Look-ups in named tables: a row name and a column name give one cell, copied from the table.

nafes:
	teneg	bebeful	gev	miz	noteg
peb	3.83	4.48	3.42	4.72	5.43
sot	3.16	3.81	2.43	5.07	3.11
tipeke	1.75	3.41	6.01	4.55	4.60
ranav	1.73	3.24	3.31	3.67	1.94
vezude	4.43	4.58	3.02	1.80	5.38
tek	3.49	4.52	5.02	5.02	5.39
koduz	2.87	7.25	4.12	6.09	5.49
furos	3.84	1.04	4.99	0.75	3.63
febitiv	4.54	5.08	5.64	0.95	7.70

What is the noteg of tipeke in nafes?
4.60
What is the noteg of koduz in nafes?
5.49
What is the noteg of febitiv in nafes?
7.70
What is the gev of furos in nafes?
4.99
What is the miz of furos in nafes?
0.75
What is the bebeful of febitiv in nafes?
5.08
What is the teneg of febitiv in nafes?
4.54

bidopi:
         puvaf  zovalav  kovizav    ziv
tet      6.127    8.341    6.139  9.974
vosa     6.588    5.448    7.456  4.874
nom      5.816    5.126    6.496  5.916
zirup    9.507    5.305    6.565  6.761
lom      5.747    4.605    7.579  4.567
rigalor  6.350    5.950    5.476  6.092
zezu     6.658    6.933    5.357  6.324
lif      6.420    3.763    6.742  5.661
pimureb  4.935    2.432    6.072  5.541
kip      4.509    5.689    6.142  4.559
pob      5.393    4.744    6.638  4.392
lat      5.754    4.252    5.713  7.233
fiv      4.605    4.757    7.186  5.879
numizu   4.501    6.669    6.818  3.935

vosa, ziv -> 4.874
pob, zovalav -> 4.744
lom, puvaf -> 5.747
numizu, puvaf -> 4.501
tet, ziv -> 9.974
tet, kovizav -> 6.139
lat, kovizav -> 5.713
fiv, zovalav -> 4.757
numizu, ziv -> 3.935
lif, zovalav -> 3.763
kip, kovizav -> 6.142
numizu, kovizav -> 6.818
kip, puvaf -> 4.509
pob, ziv -> 4.392
lif, puvaf -> 6.420
pimureb, puvaf -> 4.935
nom, puvaf -> 5.816
rigalor, zovalav -> 5.950
kip, ziv -> 4.559
Which row has the largest zovalav? tet

dop:
|  | mip | fub |
|---|---|---|
| dumevu | 5.062 | -0.557 |
| dipuro | 2.755 | 3.186 |
| vomet | -4.999 | -0.478 |
| pif | 6.827 | -2.282 |
| fug | 3.069 | -3.463 |
| rel | -7.080 | -0.573 |

dipuro, fub: 3.186
dumevu, fub: -0.557
fug, fub: -3.463
dipuro, mip: 2.755
rel, fub: -0.573
rel, mip: -7.080
dumevu, mip: 5.062
pif, mip: 6.827
vomet, mip: -4.999
vomet, fub: -0.478
pif, fub: -2.282
fug, mip: 3.069

mepodil:
,kalir,selilo,nolada,miki,parab
mes,3236,2867,1868,4983,3152
zavimip,4273,3726,6543,3706,8513
firifa,3681,2494,5652,2535,5833
pab,4520,3316,978,3493,2665

mes, miki -> 4983
mes, selilo -> 2867
mes, kalir -> 3236
zavimip, parab -> 8513
firifa, kalir -> 3681
zavimip, selilo -> 3726
firifa, nolada -> 5652
pab, nolada -> 978
zavimip, nolada -> 6543
pab, parab -> 2665
firifa, selilo -> 2494
Row with the largest miki: mes

benu =
fields: zadadug, rut, vugil, faz
rorunib: [7.400, 7.624, 4.071, 3.783]
gevu: [4.919, 8.923, 6.092, 5.671]
bekat: [6.640, 2.247, 4.059, 4.280]
runilo: [5.597, 9.006, 5.631, 5.107]
pegago: [6.053, 1.848, 4.348, 4.666]
lik: [2.916, 6.386, 7.161, 7.158]
naloto: [6.256, 8.772, 5.137, 4.686]
botu: [4.515, 1.688, 5.364, 5.737]
fet: [2.880, 6.365, 7.167, 7.097]
dezan: [7.924, 5.196, 3.558, 3.404]
vovoma: [6.424, 8.763, 5.005, 4.528]
semalop: [7.782, 4.533, 3.560, 3.458]

rorunib, rut: 7.624
runilo, zadadug: 5.597
vovoma, rut: 8.763
semalop, vugil: 3.560
fet, faz: 7.097
dezan, zadadug: 7.924
pegago, rut: 1.848

lopaz =
|  | gusike | dap | rek | vev |
|---|---|---|---|---|
| rumirop | 19386 | 6170 | 59733 | -59580 |
| bov | 49711 | 9227 | 56369 | 17561 |
| zufibef | 43410 | 10689 | 35575 | -21879 |
| zil | 30268 | 47491 | 33513 | 25313 |
| fepo | 48215 | 21660 | 16785 | -10085 |
| sako | 31586 | 45661 | 34672 | 25986 |
| fiko | 44049 | 30169 | 17482 | -416 |
| dubab | -8051 | 98040 | 5817 | 7695 |
| bef | 27941 | 53343 | 15807 | 9511 |
| kod | 55157 | 9384 | 62102 | 38827 |

rek of dubab = 5817
gusike of bov = 49711
rek of sako = 34672
dap of dubab = 98040
dap of bef = 53343
gusike of dubab = -8051
rek of zil = 33513
vev of dubab = 7695
gusike of rumirop = 19386
vev of fiko = -416
vev of bef = 9511
dap of zil = 47491

kipadel
          mabo  rido
separ    -85.1  81.8
kofa     -80.4  83.1
ripapen  -80.9  78.2
gukef    -79.7  64.4
zoviru   -82.5  82.4
saz      -84.2  80.7
tafumaf  -80.7  80.6

separ, rido: 81.8
separ, mabo: -85.1
gukef, mabo: -79.7
ripapen, rido: 78.2
kofa, mabo: -80.4
kofa, rido: 83.1

fonegim:
columns: soromo, begarab, zot
gom: [0.25, 0.80, 0.17]
babor: [0.35, 0.85, 0.32]
som: [0.30, 0.82, 0.24]
satedib: [0.28, 0.81, 0.22]
kanuga: [0.34, 0.83, 0.29]
rul: [0.27, 0.81, 0.19]

gom, zot -> 0.17
som, zot -> 0.24
rul, begarab -> 0.81
babor, soromo -> 0.35
gom, soromo -> 0.25
som, begarab -> 0.82
kanuga, begarab -> 0.83
rul, zot -> 0.19
som, soromo -> 0.30
kanuga, soromo -> 0.34
satedib, begarab -> 0.81
rul, soromo -> 0.27
satedib, zot -> 0.22

Table pim
fields: vuk, galip, dinu, migovis, fanu
risugo: [84, 103, 109, 128, 158]
serimer: [194, 83, 125, 113, 161]
fofu: [101, 169, 138, 111, 115]
bim: [97, 86, 129, 121, 88]
fizikep: [112, 163, 6, 115, 156]
detib: [116, 103, 22, 117, 57]
nof: [78, 155, 97, 115, 213]
refif: [169, 81, 109, 112, 138]
pez: [90, 28, 106, 118, 191]
deko: [85, 50, 161, 129, 112]

galip of serimer is 83
migovis of bim is 121
vuk of pez is 90
dinu of refif is 109
migovis of detib is 117
dinu of bim is 129
fanu of serimer is 161
fanu of risugo is 158
galip of pez is 28
galip of bim is 86
vuk of refif is 169
dinu of risugo is 109
vuk of serimer is 194
vuk of nof is 78
migovis of fizikep is 115
galip of fofu is 169
migovis of deko is 129
dinu of fizikep is 6

zulukez:
	pakugov	ris	lokatu	penos
virut	-2826	1256	-2967	1416
vuveg	2540	-617	-2387	947
nido	1295	-2179	-3758	2398
nezet	9074	-1927	4083	-1868
nasutap	2818	-5877	-4210	-1233
gekeve	-1777	415	-1968	-3530
rus	-6082	2845	755	936
filineb	6433	392	7469	-7384
rulod	1520	-1123	1763	3722
mesarev	-422	-887	451	-1846
zedobuz	3441	73	2984	-3041
linot	-90	4608	1153	1684
kevob	-43	-2148	-3621	-1485

rulod, penos -> 3722
zedobuz, ris -> 73
gekeve, ris -> 415
nezet, pakugov -> 9074
nido, penos -> 2398
virut, lokatu -> -2967
rulod, pakugov -> 1520

